A small network was trained on made-up records. Each row is its average activation on records with the value named, seen along a few directions.
Related values have similar rows: they may be neighbours, one step apart, or belong to one group.
In the rows, 500 means zero.
Random noise pushes rows far along 6 fixed directions. That doesn't count. These rows show it; they differ only by the noise:
[378 513 594 424 588 533 596 211 514 380 540 715 368 776 434 233 420 392]
[290 478 436 474 589 688 359 475 541 644 775 567 646 818 482 336 699 701]
[461 331 585 466 589 436 618 464 470 543 725 488 676 523 672 483 622 526]
[452 521 726 324 546 388 490 400 560 477 430 630 713 499 635 536 419 544]
[458 567 818 319 540 411 558 250 483 380 413 658 537 608 556 428 312 423]
[499 489 982 430 600 414 651 322 536 355 445 499 457 503 517 405 464 431]
[423 437 186 460 562 428 585 439 681 425 432 841 571 554 568 388 434 382]
[384 550 482 294 544 411 486 286 595 439 390 841 626 634 576 418 333 475]


Values of Dabi:
h2: [323 528 505 363 462 486 547 235 357 564 681 586 481 661 484 491 466 417]
h3: [365 572 610 414 504 612 401 326 440 483 427 587 345 767 267 315 561 567]
h4: [525 605 299 389 422 395 553 371 548 533 392 731 439 542 550 538 402 446]
h18: [330 420 414 385 464 434 531 403 459 561 565 579 647 472 596 628 518 478]
h14: [596 373 535 435 491 266 428 458 660 510 229 623 511 199 578 552 487 537]
h1: [356 678 246 647 419 737 478 527 517 554 635 581 386 755 291 405 540 508]
h5: [505 388 638 520 687 484 628 301 581 339 520 443  86 469 368 227 572 562]
h19: [636 259 353 522 517 377 648 385 230 458 731 347 349 340 681 479 463 390]
h7: [538 528 400 476 376 346 633 484 292 539 657 513 646 405 719 764 308 282]
h15: [660 377 919 431 443 350 616 232 134 470 611 369 425 534 577 523 377 419]
h9: [380 506 328 396 503 652 297 320  99 696 885 319 462 909 523 446 483 701]
h13: [575 495 427 538 526 502 545 497 609 511 383 424 354 463 405 488 534 566]
h16: [584 341 725 520 586 318 859 359 682 231 252 541 273 214 450 380 536 209]
h10: [406 553 977 389 516 501 564 319 305 674 797 271 535 587 454 552 697 738]
h20: [554 563 324 373 409 483 406 482 383 694 599 483 744 535 605 688 501 685]
h12: [587 369 490 513 460 439 541 544 312 589 547 396 565 428 555 537 562 481]
h17: [588 570 326 641 348 596 581 609 451 319 301 469 325 513 346 448 364 204]
h11: [727 321 266 901 534 558 631 817 453 363 537 326 169 299 409 412 533 284]
h21: [603 491 418 656 492 637 327 698 387 525 620 322 420 483 472 509 438 570]
h8: [209 435 386 295 648 419 514 250 696 526 467 838 562 585 519 352 596 581]
h6: [437 464 260 301 665 280 428 416 817 549 295 792 647 351 620 559 588 828]
Dabi is arranged as a ring.
List every value one step from h18, in the order listed.
Answer: h2, h8
List every value one step from h13, in the order listed.
Answer: h20, h6
List every value one step from h1, in the order listed.
Answer: h7, h10
List every value one step from h12, in the order listed.
Answer: h3, h15
